These are the activations of a small neural network, seen along a few directions. Each row is one input.
In each table, some parts of the input vary, and every possible input appears once, in random order.
A made-up example of a description, with smaller parts first: one of 6 places along a line, together with either a single point or one of 11 places around a ring or (one of 3 separate values, together with one of 5 places around a ring).
Shared parts are said once, and a part with two or three values counts as separate values.

Other details of the inputs vary at random and push rows far along two fixed directions, the same in every table; ignore that.

Table:
r1: [ -6  -2  13   1 -18  19  30  -5   2 -11  26  32  13  11]
r2: [ 18 -20   8  25 -11 -13  -8  11   5  23 -15  55 -23  19]
r3: [ 10   0 -10  -2   0 -14 -30   8   5  -3 -39 -34   2 -10]
r4: [ -1 -19  21  10 -14  33  23  -8   5   4  42  67   6  30]
r5: [  1 -17  -2   9 -15   3  12  11   8   0  -6  36  -2   5]
r6: [  2 -19   1  10 -18   4  11  11   9   1  -8  52  -6  13]
r7: [ 43 -11  15  34 -30 -25 -25  25   5  20 -46  41 -12  22]
r8: [  0   0  -9  -6   9  -5 -18   1   1  -3 -17 -32   2 -14]
r9: [-22  11  12 -11  24  15  24 -24 -10   8  53  13  -8   7]
r10: [ 10   9 -15  -7   8 -17 -34   7   0  -9 -37 -69   9 -25]
r11: [-19 -14   7   1  -6  27  41  -7   2  -2  43  55   2  14]
r12: [ -4  22 -12 -21  17  -8 -24  -6  -5 -14 -17 -78  13 -25]
r13: [ -6  14 -10 -12   0  -4   2   3  -1 -17 -10 -42  13 -20]
r14: [ 22   7  -1  12  -4 -27 -26  12  -2  11 -35 -12 -10   1]
r15: [-13  -5  -2  -5  -1   7  16   0   2  -7   7  10   2  -4]
r16: [ 34 -10 -13  21 -37 -30 -33  35  15  -4 -80   2  -1  -1]
r17: [-14  24   1 -18  30  -5   5 -17 -16   0  27 -53   1 -18]
r18: [ 31 -22  -7  24 -25 -14 -33  24  14   7 -52  19  -3   9]
r19: [  7   2   6   9   2  -8  -1   0  -5  13   5  11 -10   8]
r20: [-15  20   0 -17  31  -3   5 -17 -14   1  28 -46  -2 -18]
r21: [ 19 -27  -2  21 -18  -5 -19  15  13  11 -34  44 -10  15]
r22: [ -2  -2  12   9   3   8  16  -9  -6  16  32  39 -10  19]
r23: [-14   6  -3  -9  -2  14  22  -5  -1 -13  20  -2  10  -2]
r24: [  6   2  -9  -1 -15 -10  -7  12   6  -9 -32 -11   3  -6]
r25: [-26  -3   3 -14  21  29  22 -21  -5  -3  51   3   6  -2]
r26: [-17   6  -4 -15   2   9  17  -5  -1 -12  12  -7   6  -6]
r27: [-24   7   2 -18  18  27  17 -22  -7  -8  47 -10  12   0]
r28: [-17  15   6 -13  26   2  12 -18 -10   5  33 -16  -7  -5]
r29: [ -2  34  -5 -18  24 -23 -19  -7 -13  -3 -11 -77   1 -24]
r30: [-2 -7 -1  2 -2 13  0 -4  2  0 11 11  5  8]
Description of these inputs: one of 3 separate values, together with either a single point or one of 9 places around a ring.
- The inputs of r28 and r21 match in every part but the choice among 3 separate values. If r14 is changed in the same way as r28 into r21, which row does it become? => r27
- Change only the choice among 3 separate values in r18. List by row number the other rows that result. => r13, r19
- Which other rows agree with r26 in the choice among 3 separate values? List them by row number. => r1, r5, r6, r11, r13, r15, r16, r23, r24

Table:
r31: [ 58 -14   7  39 -39 -43 -57  32  15  18 -85  11  -7  12]
r32: [ 15  -6  12  23 -17   3  15   6  -8  16  17  42  -4  20]
r33: [  5 -23 -10  12 -28  11   6   6  15   3 -16  63  -4  26]
r34: [ -3  37   3 -20  13 -28   0  -1 -13  -7 -12 -62  -3 -18]
r35: [ -3   1   7  10  -2   7  10 -11   3  12  26  51 -17  30]
r36: [  5 -21  -2  19 -25  12  18  16   8  -9   5  45  12  13]
r37: [  3 -18   6  18 -34   2  18  18  13  -4 -24  69  -6  15]
r38: [ -3  12  -7 -24   2   3 -14  -3   4 -26 -10 -68  21 -27]
r39: [-37  26   0 -37  39   1  31 -21 -18  -8  47 -47   3 -31]
r40: [-44   8   4 -31  50  35  23 -37 -17  -2  73 -23   6  -9]
r41: [-37  -5  -2 -12  27  27  29 -29  -5   6  66  23 -12   6]
r42: [  2   9 -15 -19  -1  -5 -28   8   5 -15 -41 -56  15 -16]
r43: [ 13   0  -5   0  13 -17 -29   0   2  -3 -29 -60   4 -26]
r44: [ 26  19  -3   1   2 -26 -49  12  -3   3 -55 -44  -1  -6]
r45: [ -1 -25   5  20   1  18  27   3   0  16  38  55  -7  12]
- What is each input in this table made of? => one of 3 separate values, together with one of 5 places around a ring
- The inputs of r33 and r35 match in every part but the choice among 3 separate values. If r38 is changed in the same way as r33 into r35, which row does it become? => r31
- Change only the choice among 3 separate values in r45. List by row number the other rows that result. => r32, r36
